A small network was shown many inputs. Here are its activations along a few directions, one row for each input.
Each table varies a few parts of the input and shows all the possible inputs, shuffled.
A made-up example of a description, with smaller parts first: line(4) and (point or ring(9) or (values(2) and ring(5))).
Shared parts are said once, and a part with two or three values counts as separate values.
(in the rows, 128 means zero)

Other details of the inputs vary at random and push rows far along two fixed directions, the same in every table; ignore that.

Table:
row 1: [124  82 134 142 127  60 138 152 107 151 130 145]
row 2: [105  85 120 212 182  41 116 148  99 137 163 156]
row 3: [144 105 139 129 141 100 120 140 132 135 131 138]
row 4: [166 173 132  72 105 185 137 118 132 120  95 111]
row 5: [107  85 148 132 101  74 149 133 119 156 160 138]
row 6: [137 152  86 161 195 167 131 124 128 116 116 133]
row 7: [115 145  95 164 174 151 137 117 136 120 151 133]
row 8: [139  95 158  99  83 102 115 143 129 161 130 132]
row 9: [128 183  89 139 157 200 135 113 142 109 142 100]
row 10: [144 101 136 129  93 104 117 131 131 157 125 134]
row 11: [117 145 135 105  93 170 132 126 138 125 135 123]
row 12: [172 118 163  71  18 124 105 121 142 165 115 120]
row 13: [132 132 100 162 189 124 131 152 124 103 116 145]
row 14: [106 135 114 155 192 139 139 128 135 114 160 135]
row 15: [151 164 112 120 151 188 129 125 135  99  98 125]
row 16: [136  94 153 111 101  83 111 150 127 156 133 134]
row 17: [135 132 144  66  63 140 132 104 130 119 126 108]
row 18: [132 133  94 164 183 125 124 138 124 123 122 137]
row 19: [121 104 165  87  71 110 113 124 137 148 152 129]
row 20: [110 119 153 114  69 111 133 116 137 155 137 124]
row 21: [136 123 117 145 166 131 150 127 117 125 116 133]
row 22: [158 186  89 134 180 193 126 119 140 101 106 122]
row 23: [112 159 125 170 183 137 128 119 109 108 122 128]
row 24: [109 104 142 117  87 111 122 135 128 132 139 139]
row 25: [111  73 109 200 188  60 137 164 111 130 134 162]
row 26: [119 181  97 129 175 196 160 113 128  97 135  99]
row 27: [130 168 105 139 177 183 137 113 130 112  94 122]
row 28: [138 129 137 100  89 138 116 145 127 134 107 126]
row 29: [109 137 111 150 176 142 137 133 136 114 162 113]
row 30: [130 177 131  74  83 189 122  85 147 100 104  97]
row 31: [ 79  76 103 204 175  58 140 165 115 127 171 141]
row 32: [128  97 142  99  50  91 106 117 137 141 146 123]
row 33: [132 148 137  74  65 170 113 113 141 101 118 110]
row 34: [116 124 139 152 136 113 115 143 105 117 135 135]
row 35: [142 148  98 153 207 152 153 122 120 100 109 133]
row 36: [109 109 151 117  52  93 129 128 135 159 145 108]
row 37: [125  93 154 126  81  70 115 140 123 162 113 134]
row 38: [121 155 124 105 138 168 148 103 127 112 129 122]
row 39: [116  68 120 191 201  52 132 156 118 139 148 158]
row 40: [168 174 143  66 102 189 113 122 148 121 109 108]
row 41: [125 125 109 149 165 140 131 144 121 121 113 139]
row 42: [118 118 140 154 150  92 136 135  96 129 142 136]
row 43: [141  98 157 117  74  81 119 128 132 154 108 133]
row 44: [118 105 157 144 135  80 110 144 110 138 155 137]
row 45: [114 186 108 126 167 197 140  88 142  94 110 118]
row 46: [142 144 125 107 133 164 144 123 120 130 105 124]
row 47: [134 132 131 137 133 136 131 118 132 134 103 127]
row 48: [140 171 135  62 103 197 114  97 152  95 125  99]
row 49: [133  98 167  76   7 100 105 116 140 171 145 128]
row 50: [128 109 129 151 138  77 127 139 127 135 114 141]
Description of these inputs: values(5) and (point or line(4) or ring(5)).
Q: Changing only the values(5) part turns row 26 into row 31. The same change can be made to row 46. Which row results?
A: row 41
Q: Change only the ring(5) part in row 3. List by row number the other rows that result.
A: row 8, row 16, row 39, row 40
Q: A walk changes only the line(4) part. It starts at row 33 and steps to row 24. List the rest of the walk in order.
A: row 11, row 31
Q: Change only the values(5) part in row 7. List by row number the other rows that result.
A: row 5, row 11, row 14, row 20
Q: List by row number the other rows that have the values(5) part in common with row 32.
A: row 2, row 6, row 7, row 9, row 10, row 12, row 18, row 22, row 49
